These are the activations of a small neural network, seen along a few directions. Each row is one input.
In each table, some parts of the input vary, and every possible input appears once, in random order.
A made-up example of a description, with smaller parts first: one of 4 places along a line, together with either a single point or one of 11 places around a ring or (one of 2 separate values, together with one of 8 places around a ring).
Shared parts are said once, and a part with two or three values counts as separate values.

Other details of the inputs shift rows strongly along three fixed directions, in all tables alike. That doesn't count.

A family of inputs:
r1: [-24  -8   3  27 -26  -6  -3  -4   3   7   6  -9  -8]
r2: [ 28  -2 -12 -11   6 -16  10 -13 -23  11   4   9 -24]
r3: [  7  22  14 -12  13  12   2   9  22  -6  12  27  -3]
r4: [ 14  36  19 -11  19  13   7  -6   1  -2  16   9   5]
r5: [  9  10   0  -7 -12  13  -1   8   6 -25 -20 -10  38]
r6: [ 52   3  -5  -8 -11  -6  21 -11 -11  -6 -22  13   8]
r7: [-13 -16 -16  18 -27   5   5  14 -14  -3  -7  -7  24]
r8: [  1   3  -3   1   3 -28  -4 -11  10  16   7  -9 -44]
r9: [  5  10   5 -19  28  20  -4   9  13  -3  15  20   1]
r10: [ -5  20   4 -32  22   9   4  19   2  13   4  18   2]
r11: [-14  26  20  12  -2  25  -1   7   5  -2  12  -3  33]
r12: [ -3  -5 -11   3   2 -15   0 -15 -16  27  19   4 -36]
r13: [ 13  -6 -13 -10  -2  -4  -3  -6  -2  -5 -22  -2 -12]
r14: [-42  21  15  -5  15  12 -26  26  -1   4  21  -5  -8]
r15: [-18 -16   4  21  -7   0 -13  -6 -14  14   9 -17  -2]
r16: [  3  -2   4   3  11 -27  -3 -34   1   1  19   0 -30]
r17: [ 18 -11  -2  21 -37   4  11   4  -9  -8 -27  -6  39]
r18: [ 42  -3 -27 -15   3  -4  18   1   3  -5 -33   2   5]
r19: [ 23  -3  -1   3   1  -6   8 -12 -17  -1 -12  -1  -5]
r20: [-30   7   7   2   0  26  -1  35   4  -8  12   7  24]
r21: [-17 -11  19  25 -10 -21 -14  -7  -3  -5   5 -10  -4]
r22: [  2  18   8 -13  25  18   1   8  16  -6   8  24  -3]
r23: [-12 -30  -7  13 -17   9  -2  10  -2 -12  -8 -14  20]
r24: [ 15  -5 -23 -10   1 -14   5  10  -7   4  -9  -6  -7]
r25: [-25  16  21  -7  11  19  -6  24   7   0 -10  -2  26]
r26: [-25  -5  -1  24 -20  -5  -1 -15   3   2  13 -17  -2]
r27: [  9  14  11 -17  33  15  -6   4   3  -1  13  20   5]
r28: [  6  21   0 -22  32  17  -5  18  12   8   7   4  -2]
r29: [ -7  -1   2 -12   5 -28   1 -29   6  16   9  -8 -32]
r30: [ -8 -16  -2 -16  14 -20  -8 -17  -3  24   6  -7 -35]
r31: [ -5 -10  -4   3  -7 -16   5 -17  13  11  15   9 -45]
r32: [ 45   4 -24 -17  -3  -9  21 -10   8 -11 -23  -3  11]
r33: [  3 -17   7  16 -11   2  -6   4 -24  -9 -10 -22  25]
r34: [-22 -14  13  25   2 -15 -16  -7  -8  -5   2 -13  -5]
r35: [-39  13  13   8  13  27 -14  14   6  14  29   0  -1]
r36: [-23 -10  15   8 -16 -20  -8  -1   2   9  -7 -16  -6]
r37: [-32 -20   2  22 -11  -2  -6   0   3  -2   4 -12 -12]
r38: [ 12   9  -6 -12   1  12  18  -7  17 -10   6  14   4]
r39: [ 16 -13 -15 -16   1  -2  -8  -5  -5  -2 -14  -5  -8]
r40: [ 15 -13 -12  -6   8 -23   2 -12 -14   2   4  11 -18]
r41: [-2 24 -2 -8 15 27 10  6 12 10  7 24 -3]
r42: [ -9 -16   3  19 -20  -8  -3  -5   5 -25  -3 -17  23]
r43: [ 43   0 -17 -20 -15  -4  11  -5   4 -11 -32  12   2]
r44: [  8   1   0  14 -13  21   8  10  -8  -5 -21   0  38]
r45: [-13 -24  -6  14 -18  -6  -5  16  -9 -17  -5  -9  22]
Each input here is: one of 5 places along a line, together with either one of 3 separate values or one of 6 places around a ring.
The inputs of r22 and r9 match in every part but the place on the line of 5. If r13 is changed in the same way as r22 into r9, which row does it become? -> r39
The inputs of r38 and r31 match in every part but the place on the line of 5. If r42 is changed in the same way as r38 into r31, which row does it become? -> r3
Change only the choice among 3 separate values in r28. List by row number the other rows that result. -> r30, r39
Change only the place on the line of 5 in r15. List by row number the other rows that result. -> r11, r12, r17, r44

A family of inputs:
r46: [ 25  -9 -12  -8   3 -11   9 -29 -17  20  13   3 -31]
r47: [  9 -33  -8  -1  -2 -19  -2  -6 -13 -13 -19  -8  13]
r48: [  7  -1 -11 -24  11  30   8  13   7 -12 -10  10  29]
r49: [-50  10  44  34  -1  -5 -20   5   8   0  14 -19   6]
r50: [ 19  -8 -13  -3 -20   3   6  -7   8  -9 -10  -6  19]
r51: [ -7   7 -15   8   8 -10   6 -14   8   8  44  16 -37]
r52: [ 29  11  -3 -23   7  -5  14  -8  -4  23   4  23 -18]
r53: [-23   8  10  21 -12  14  -5  -3  16  -5   2 -16  21]
r54: [ -3  24  28 -12  20  -1  -6   4  12   7  20  15 -11]
r55: [ 20  12  11 -10   7  13   0  11  -3 -21 -13  21  26]
r56: [ -1  29  16 -16  44  20 -10  13   9   2  23  12 -16]
r57: [ 15  19 -17 -42  29  15   7  -2  21   6   8  23 -10]
r58: [ 24   4  -7  -7 -18   2  17   6  -6   0 -14  -3  22]
r59: [-24 -18  -4  -1   3 -26  -9  -6 -14  24   7 -11 -30]
r60: [-30   3   9  20 -23  -8 -11  12 -14  -3  -2 -23   4]
r61: [-13 -14   0  14   2   1 -13  15 -18  11  -3 -10  -1]
r62: [  2  16  -3   1   4  23  -5  32  -6  -4  -9 -10  37]
r63: [ 20 -17 -15 -20  21 -21   3 -26  -7   0   3   2 -29]
r64: [-20 -13   2  19  -4  -6  -4 -32   5  12  15 -11 -33]
r65: [-35 -35   0  29 -17  -3 -22  13  -5  -1  -7 -25   0]
r66: [-19  28  22   1  15  17 -12  39  14 -14   1  -9  22]
r67: [-14 -14   9   2  -3 -12  -8  14  -3 -13 -15 -12  24]
r68: [ 33 -13 -30 -29  16  -6  16 -19 -18  12  -5  11 -18]
r69: [-25 -29  12  31  -7 -16 -25  10 -13  -9  -6 -29   3]
r70: [  9 -26  -1  14 -28 -32  -4  -9 -14 -16 -25 -11   1]
r71: [  4 -32 -15   3 -18 -34   2  -7  -6 -16 -24 -27   5]
r72: [  9 -31  -7  28 -26 -15   8 -22 -22   6 -21 -13   9]
r73: [ -5  16   3 -10  21   3  -5  17  -3  25   9  10 -24]
r74: [ -8   3   2  -3  -3  24  -3  37  13  -6 -19   5  29]
r75: [ 16 -21   5  19 -12 -15   5 -21  -7 -11 -19  -5  12]
r76: [  7  15   3 -20  13  21   0   4   9   0   2  32  -7]
r77: [-19 -21 -10  10   4  -6 -14  -9   0  12  12 -15 -40]
r78: [ 12  10   6 -20  13  22   5   0  14   7   9  28  -1]
r79: [  6 -22 -15   7 -24   0   1 -11  -8 -15 -16  -6   2]
r80: [ -9  26   2  -2  26  30  11   9   9   1  47  36 -10]
r81: [ 25 -21  -5   0   0 -28   2 -37 -10   2   9  -6 -33]
r82: [-13  28   7  -4  19  18  11  19  17   7  39  43 -11]
r83: [  6  16  -7  -6   3  -7  -4 -10 -10  10  10   2 -20]
r84: [ 23   9   7  -8  -8  -1  11   6   8 -18 -12  -1  25]
r85: [ 25  17  -3 -11  14  11  -1  19   8 -17 -12   1  26]
r86: [ 14  15 -16 -34  20  -1  14   2   0  15   1  13 -15]
r87: [ 12 -16 -13  10 -20  -4   2  -9 -28  -6 -14 -10   6]
r88: [-16   0   9  10 -15  -8  -8   9 -16   6  -4  -4  -1]
r89: [-54   4  24  15  12  -7 -32  13   4  -8  22 -33  10]
r90: [ 23  -5 -25 -29  -8  13  22  15  13 -16 -33   8  33]
r91: [ 41   4  -5 -12  -3  13  12   2  -8 -31 -25  13  34]
r92: [-15  25  27  18   4  12  -8   4  13 -15   5 -13  33]
r93: [ 10 -27 -12  27 -26 -11  10 -26 -23   2 -17 -22   8]
r94: [ 18 -21 -11  -2   3 -37  -3 -13  -4   8  -9  -3 -41]
r95: [-44  17  21   2   6  -3 -15  -3  22  19  38  -8 -40]
r96: [ 24  -5   3  10  -4   2  12 -18  -3 -16 -15  -4  20]
r97: [ 12  27  -7 -20  20  13   7  21   3  13   1  11  -9]
r98: [ 21   3   2   7 -13 -10  16 -11   8 -15 -21  -6  16]
r99: [ -6  -5  10  10   0 -30 -15 -26   1   4  23 -20 -28]
r100: [-40 -29   3  11  -6   2 -17  10  -2  -3  -2 -16  11]
r101: [-15  -7 -10  25 -26   1  14  17   3 -17  10   1  19]
r102: [-30 -24  -6  -4  -1 -22 -10  -8   5  16   5  -7 -34]
r103: [-28  22  10  -2   6  30  -8  41  22  -6  -1  -4  19]
r104: [ 16  -9 -27 -11   6 -12  -1 -15  10  12   1  -1 -38]
r105: [  6 -27  -7  17 -22  -2   8 -19   1  -2 -21  -1   8]
r106: [-18   7  -2   0  -1  -8 -14 -15   8   5  18  -3 -34]
r107: [-15  32  21   2   5  27  -9  23   0   2  18  -7  36]
r108: [ -8  12  14   6 -11  25   8  14  18  -6 -16   9  36]
r109: [-50   0  34  28  -3   7 -26  14 -14  14  27 -19   7]
r110: [-18  37  21  12   7  30  -3  14   5   3  10  -6  36]
r111: [ -8   4  11  11 -17 -10  -6  10  -1 -23 -12 -15  16]
r112: [  3 -21 -10   4 -30 -11   2  -2  -2  -8 -25   1   1]
r113: [ -4  11  -1   0  -3  -1  11 -17  22   9   3   4 -22]
r114: [ 16  16 -13 -25   1  -1  11  -8  15   2  -2  21 -29]
r115: [-39  15  23   8  18  -2 -24  -1 -13  23  34   5 -38]
r116: [ 28 -10   7  -3  -4  -1   5  -2  -5 -14 -12   8  25]
r117: [ 37  -7 -13 -15 -12  26  19   1   4 -16 -19  12  36]
r118: [ 26  -4 -22  -7  10   3  24  -9   1   3  21  46 -19]
r119: [ 11 -15  -4  17 -25 -13  13 -12 -13   9 -23  -7  10]
r120: [ 22 -11 -23  -8  13  -9   3 -14 -18  20   3   0 -38]
r121: [ -3  25  11   8  -9  21  13  16   3  -2 -12  -4  38]
r122: [-18  -5   9  -1  -4 -11  -7 -10  12  18  17   3 -32]
r123: [ 20  14  -9 -39  37  13  10   3  -6  18   5  32  -8]
r124: [ 26  27  -1 -22  18  -5   0 -12   7  -7   7  17 -16]
r125: [ 17  -4 -21 -15   0   2   8   6 -11  -3 -15  -7  28]
The inputs of r109 and r58 match in every part but one. If r115 is changed in the same way as r109 into r58, which row does it become? -> r60
The inputs of r81 and r54 match in every part but one. If r63 is changed in the same way as r81 into r54, which row does it become? -> r67
What is each input in this table made of? -> one of 5 places around a ring, together with either a single point or (one of 3 separate values, together with one of 5 places along a line)
Change only the choice among 3 separate values in r122. List by row number the other rows that result. -> r52, r54
Change only the place on the line of 5 in r55. List by row number the other rows that result. -> r47, r69, r75, r116
Change only the place on the line of 5 in r84. List by row number the other rows that result. -> r66, r71, r98, r111
